Each row below holds a small network's activations on one input, seen along a few directions.
In each table, some parts of the input vary, and every possible input appears once, in random order.
A made-up example of a description, with smaller parts first: one of 3 separate values, together with either a single point or one of 11 places along a line or (one of 4 places along a line, together with one of 8 places around a ring).
Shared parts are said once, and a part with two or three values counts as separate values.
(in the rows, 128 means zero)

Other details of the inputs vary at random and push rows far along three fixed directions, the same in every table; ignore that.

A family of inputs:
r1: [148 107 171 151 137 131 140 108 142 105 109  86 119]
r2: [ 32 115  78 114 114 166 179 105 222 113 124 180 133]
r3: [134 122 186 128 129 123 127 122 147  89 111 101 115]
r4: [137 167  54  96 161 184  79 130 132 154 136 153 103]
r5: [129 135  65 110 135 185 110 151 122 168 126 159  83]
r6: [ 87  98 167 169 101  51 193 100 150 105 151 139 216]
r7: [111 136 111 147  84  63 156 148  75 154 169 162 194]
r8: [100 123 115 122  86  40 144 146  82 162 174 148 184]
r9: [166 136 115 102 128 115  83 152  80 148 118 116 102]
r10: [140 125 184 156 126 142 143 119 138 104 109  97 116]
r11: [ 67 113  15 104 128 176 144 128 155 185 147 199 114]
r12: [147 118 182 146 142 133 131 121 141  85 112 113 127]
r13: [170 136 109 102 127 118  85 152  77 146 115 106 104]
r14: [110 131 113 145  90  58 154 154  80 155 175 164 195]
r15: [221 144 116 113 142 121  66 161  38 147 117 106  95]
r16: [108 104 115 132 149 181 142 100 187 118 102 132  97]
r17: [139 146 182 144 155 135 125 103 155 113 131  81 132]
r18: [132 135 183 134 118 128 134 121 141  87 103  98 114]
r19: [ 95 150 121 102 156 178 123  96 203 105 114 120 117]
r20: [168 131 130 124 131 132  98 156  79 158 136 120 103]
r21: [147 115 178 145 149 127 132 115 140  87 110 111 125]
Each input here is: one of 3 separate values, together with either a single point or one of 6 places along a line.
Changing only the choice among 3 separate values turns r7 into r10. The same change can be made to r12. Which row results? -> r20
Change only the choice among 3 separate values in r14. List by row number the other rows that result. -> r2, r5

A family of inputs:
r22: [134 104 176 159 140 123 147 103 151 106 123 104 137]
r23: [109 137 145 134 102  51 142 136  93 142 165 136 187]
r24: [117 133 130 113 143 161 118 117 156 115 116 124  99]
r25: [213 124 219 157 162 117  97 126  95  94 101  65 102]
r26: [200 141 154 125 145 135  84 156  67 141 128  95  93]
r27: [115 141  61  88 132 140 102 142 125 155 132 159 118]
r28: [103 138 142 136  90  55 149 132  96 152 165 122 178]
r29: [200 135 143 130 142 132  85 147  65 157 117  89  91]
r30: [ 76 120 134 147 121 141 179  95 201  90 126 151 161]
r31: [112 119 173 128 126 110 141 109 167  95 124 101 144]
r32: [115 128 146 117 137 148 131 110 175 100 105  99 105]
r33: [120 135  65 111 127 161 124 142 116 175 138 152 110]
r34: [118 139  70 107 125 157 111 146 122 167 144 161 110]
r35: [127 134 131 126 147 167 122 122 161 113 111 136 104]
r36: [ 77 111 128 152 129 147 179  96 193  93 125 147 162]
r37: [147 116 146 149 157 161 127 103 156  92  99 114 112]
r38: [119 151  61  95 128 150 106 137 116 148 131 165 120]
r39: [125  78 141 147  64  54 167 165  65 132 128 153 148]
r40: [119 137 130 126  96  52 135 138  95 134 156 130 194]
r41: [120 134 127 128 135 170 126 123 158 125 112 119  97]
r42: [124 135  64 111 139 156 119 145 115 161 140 166 115]
What is each input in this table made of? -> either a single point or (one of 4 places along a line, together with one of 5 places along a line)

A family of inputs:
r43: [112 137  95 124 102  84 142 130 101 157 144 151 159]
r44: [120  97 183 159 119 117 170 118 155 101 108  91 138]
r45: [106 116 107 141 100 106 148 146  90 165 154 155 156]
r46: [181 153 149 123 111 106  85 175  61 149 133  93 100]
r47: [ 89 106  85 143 139 154 157 114 167 135 133 183 130]
r48: [162 155  88  94 146 160  75 140 113 120 111 116  92]
r49: [133 106 193 158 131 105 155 107 133  94 108  93 135]
r50: [ 78 133  91 102 134 153 136 119 185 125 135 173 143]
r51: [199 120 153 141 129 115  91 162  47 154 139 113 103]
r52: [131 136 123 110 141 195  95 128 150 114  97 120  65]
r53: [115 136 133 130 147 182 137 107 178  97  92 138  95]
r54: [161 122 115 130 170 195 109 123 144 100 107 135  87]
r55: [153 134 100 103 130 181 109 141 129 140  96 114  68]
r56: [109 150  95 122 105  93 128 144 105 136 164 151 173]
r57: [133 120 101 120 155 183 118 116 159 115  90 137 102]
r58: [ 46 111  98 135  98 148 188 102 187 129 138 173 154]
r59: [146 138  98 100 143 180 104 122 130 130  94 128  66]
r60: [135 125 189 146 135 125 153  93 169  59 103  88 147]
r61: [136 111 187 157 147 127 156  99 160  64 102  89 148]
r62: [172 108 120 131 130 133 112 152  98 153 124 114  97]
r63: [112 121  94 135 114  86 145 137  96 161 142 153 160]
r64: [110 129 102 143 114  96 146 145  93 158 149 163 160]
r65: [119 145 102 128 100  99 137 139 103 151 154 163 172]
r66: [110 119 104 142  98 104 156 158  98 168 154 149 152]
r67: [191 184 119 130 178 143  65 121  83 204 171  73 125]
r68: [101 147 103 127 104  85 129 142 105 151 155 156 158]
r69: [188 141 152 136 131 109  95 162  41 148 129 111 105]
r70: [159 151  93  79 157 157  75 144 117 125 119 121  94]
r71: [130 132 130  94 152 191  95 131 155 117 105 124  68]
r72: [148  99 195 169 137  89 157 103 140  77 129  96 170]
r73: [138 170 130 143 202 223 107  84 191 148 140  91 102]
r74: [138 135  98  99 129 164  88 135 118 139 107 116  78]
r75: [ 78 138  83 118 122 157 136 116 181 121 128 169 141]
r76: [124 126 202 152 115  76 143 101 155  76 119  87 173]
r77: [ 97 137 114 107 110  85 132 143 106 156 167 157 152]
r78: [ 67 132  88 117 120 153 144 114 172 127 131 164 120]
r79: [190 150 150 125 110 113  99 172  56 153 129  99 101]
r80: [136 134 128  96 148 186 104 144 159 122 105 118  66]
r81: [165 133 208 152 112  67 134 116 107  95 121  83 169]
r82: [110 118 205 134 144 105 144  95 185  71 105  91 138]
r83: [196 148 142 133 138 113  94 163  46 131 134 110 128]
r84: [ 96 122 107 102 101  85 129 139 107 163 159 139 156]
r85: [100 143 111 110 116  82 128 146 110 154 162 160 159]
r86: [193 162 139 121 128 114  92 157  57 128 135 111 127]
r87: [115 114  91 141 126 131 141 127 133 145 148 176 154]
r88: [ 92  97  88 140 135 133 160 106 167 135 129 168 140]
r89: [135 141  96  96 144 172  90 125 136 126  98 122  66]
r90: [ 47 127  88 111 125 139 170 108 203 108 153 176 174]
r91: [153 118 216 153  99  71 143 119  97 105 124  73 152]
r92: [122 106 104 147 102 101 153 155 104 170 164 156 150]
r93: [120 120 202 131 141 111 137  97 186  69 107  93 150]
r94: [152 132 121 127 161 197 105 129 145 109  89 134  88]
r95: [118 112 104 146 112  97 147 138  95 161 165 167 150]
r96: [166 104 120 130 134 138 106 139  93 149 124 121  99]
r97: [101 124 104 103  98  84 138 151 114 166 158 134 153]
r98: [120  92 204 163 128 126 163  98 159  83  99  85 134]
r99: [130 143 102 106 146 161  96 123 146 119  96 124  83]
r100: [ 77 129  91 123 118 159 160 111 166 131 128 170 122]
r101: [120 104  96 138 112  88 145 130  98 164 158 157 151]
r102: [ 77 120  87 117 103 135 152 126 169 139 128 138 130]
r103: [137  92 199 170 143 115 157  89 176  73 108 104 154]
r104: [140 126 216 132 120  52 130 121 108 102 137  79 153]
Changing only one part turns r46 into r102. The same change can be made to r65. Which row results? -> r81
What is each input in this table made of? -> one of 2 separate values, together with either a single point or (one of 5 places along a line, together with one of 6 places along a line)
Change only the choice among 2 separate values in r53. List by row number the other rows that result. -> r43
Start at r77 and move only the place on the line of 5, one step at a time. The first step leads to r78. Which rows follow, in order? -> r100, r69, r95
Start at r66 and move only the place on the line of 6, one step at a time. The first step leads to r45. Which rows follow, in order? -> r69, r64, r94, r83
Start at r54 and move only the place on the line of 5, one step at a time. The first step leads to r83. Which rows follow, in order? -> r86, r56, r90
